A small network was shown many inputs. Here are its activations along a few directions, one row for each input.
In each table, some parts of the input vary, and every possible input appears once, in random order.
Descriptions start from the smaller parts, as in this example, which fits no table here: one of 5 places around a ring, together with either a single point or (one of 2 separate values, together with one of 4 places along a line) or one of 9 places around a ring.
Shared parts are said once, and a part with two or three values counts as separate values.
In the rows, zero is written as 128.

Other details of the inputs vary at random and push rows far along three fixed directions, the same in every table; ignore that.

Rows:
x1: [148 118 147 103  97  89 154 139 121  80  77 117 146]
x2: [161 117  91  81 120  98 165 117 105  62 118  78  93]
x3: [ 94 153 154  92  91 107 128 126 136  73 107 170 108]
x4: [141 101  95 137  93 182 156 113 132 127 129 119  81]
x5: [101 149 124 124 126 157 141  93 144 122 154 145  94]
x6: [179 131  87 172 142 124 151 127 105 138 143  60 135]
x7: [191 125  89 159 164 132 192 100 122 136 124  36 137]
x8: [166 135 120  98 142  90 124 169 135  86  77  80 158]
x9: [125 130 116 175 120 146 108 121 127 200 162 160 128]
x10: [134 152 173 167 179 120  77 116 130 181 169 145 195]
x11: [110  73  77  88  70 138 136 108  99  68 106 109  83]
x12: [ 64 146 147 121 131 150 118  99 138 125 148 202 112]
x13: [ 94  84 114  80  65 137 104 151 148  64 109 109  71]
x14: [149 200 156 157 193  76 140 142 130 167 116 153 189]
x15: [109 115 140 138 109 131  80 139 129 176 145 164 113]
x16: [124 138 143 157 133 158  75 133 128 169 162 162 140]
x17: [169  95  61 162 119 161 145 124 110 122 157  26  55]
x18: [ 78 113 153 109 116 151  80 123 165 130 152 158 123]
x19: [128 117 111 155 143 188 161 104 150 162 159  78  99]
x20: [125 135 169  88 169  56 103 160 129  88  75 125 208]
x21: [109 143 177 115 119 143 114 149 151 139 102 170 163]
x22: [178 159 133 117 157  59 152 149 100  85 113  92 159]
x23: [107 115 122  68  66 136 117 132 119  74 125 181  73]
x24: [130 144 162  75 113  44 119 156 108  95  89 180 154]
x25: [135 141 134 178 206 153 155 124 131 179 144  86 170]
x26: [132 120 110 154 138 155 157 141 142 184 127  99 107]
x27: [ 98 109 137 120  88 147 100  99 126 132 153 175 125]
x28: [124  90  87 146 124 175 170  96 121 130 139 100  91]
x29: [ 99 105 111 145 120 159  98 147 160 183 151 143  87]
x30: [126 150 160 150 122 134  87 130 127 164 144 199 179]
x31: [152 150 108 179 214 132 150 112 104 167 185 109 147]
x32: [161 134 150 109 177  48 115 145  94  94  79  95 206]
x33: [ 89 111 158 138  85 147 116 120 147 175 128 214 115]
x34: [116 133 150 137 125 143 141 142 145 135 121 112 134]
x35: [134 152 113  85 106 112 151 134 124  68  87 128 104]
Description of these inputs: one of 5 places along a line, together with either one of 2 separate values or one of 5 places around a ring.
Q: Changing only the place on the line of 5 turns x23 into x31. The same change can be made to x30. Which row results?
A: x11
Q: List by row number the other rows that have the place on the line of 5 in common with x14.
A: x9, x15, x24, x26, x29, x33
Q: Which other rows does x5 become when the choice among 2 separate values takes its other values? List them by row number.
A: x2
Q: A walk changes only the place on the line of 5. It starts at x32 and steps to x10. List the rest of the walk in order.
A: x17, x16, x15
Q: Which other rows does x17 become when the place on the ring of 5 takes its other values? List them by row number.
A: x1, x6, x13, x34

Rows:
x36: [108 110 129  84  88 138 139 109 135  78 118 130  92]
x37: [137  81  98 134  83 161 136 128 136 142 120  82  75]
x38: [135 143  99 180 158 153 122 114 124 192 194 152 107]
x39: [130 106 153  77 117  70  96 149 121  74  83  99 157]
x40: [138 124  91 137 103 156 149 119 118 110 143 100  71]
x41: [147 122  97 127 151 125 195 122 124 105  99  64 120]
x42: [ 56  96 171 120 104 154  53 125 142 139 154 201 135]
x43: [135 103  83 142 135 148 110 137 135 137 148  79  93]
x44: [142 135 148  90 119  57 127 133 102  93 102 137 154]
x45: [135 137 114 155 152 138 123 116 111 168 167 152 126]
x46: [165 146  93 138 156 133 166 125 133 117 131  84 121]
x47: [180 177 153 149 186  58 133 149 102 143 125 127 196]
x48: [ 93 112 129  89  95 129 154 118 140  96 107 125  90]
x49: [108 140 125 159 142 173 150 123 150 161 156 138  89]
x50: [146 145 125 190 181 130 132 109 111 187 181 135 161]
x51: [ 82 157 215 118 136 114  91 116 145 126 130 234 208]
x52: [128 111 120 163 104 172 116 144 143 179 146 124 102]
x53: [152 146 135  73 119  63 137 137 100  60  67 117 164]
x54: [161 188 168 176 201 117 135 136 138 165 153 133 199]
x55: [129 110  92 136 108 155 151 102 112 108 138 105  91]
x56: [119  86 123  90  69 139 110 142 135 114  85 142 102]
x57: [146 125 115 150 123 136 121 149 140 170 120 115 135]
x58: [165 102  91 164 133 148 156 134 126 156 122  59 129]
x59: [113 108 123 146 142 165  86 129 133 154 159 129 117]
x60: [107 119 109  92  72 129 124 121 125  81 112 154  84]
x61: [103 117 131  71  87 142 131 118 127  73 104 155 103]
x62: [173 160 122 102 180  73 185 142 113  93  65  66 172]
x63: [ 51 137 164 123 103 163 108 118 164 152 146 226 103]
x64: [150 156 135 157 156 117 138 111 120 143 149 110 151]
x65: [107 142 189 107 138  84  66 165 133 123 118 164 192]
Q: What is each input in this table made of?
A: one of 5 places around a ring, together with either one of 2 separate values or one of 4 places along a line
Q: Changing only the place on the ring of 5 turns x55 into x64. The same change can be made to x51. Which row results?
A: x36
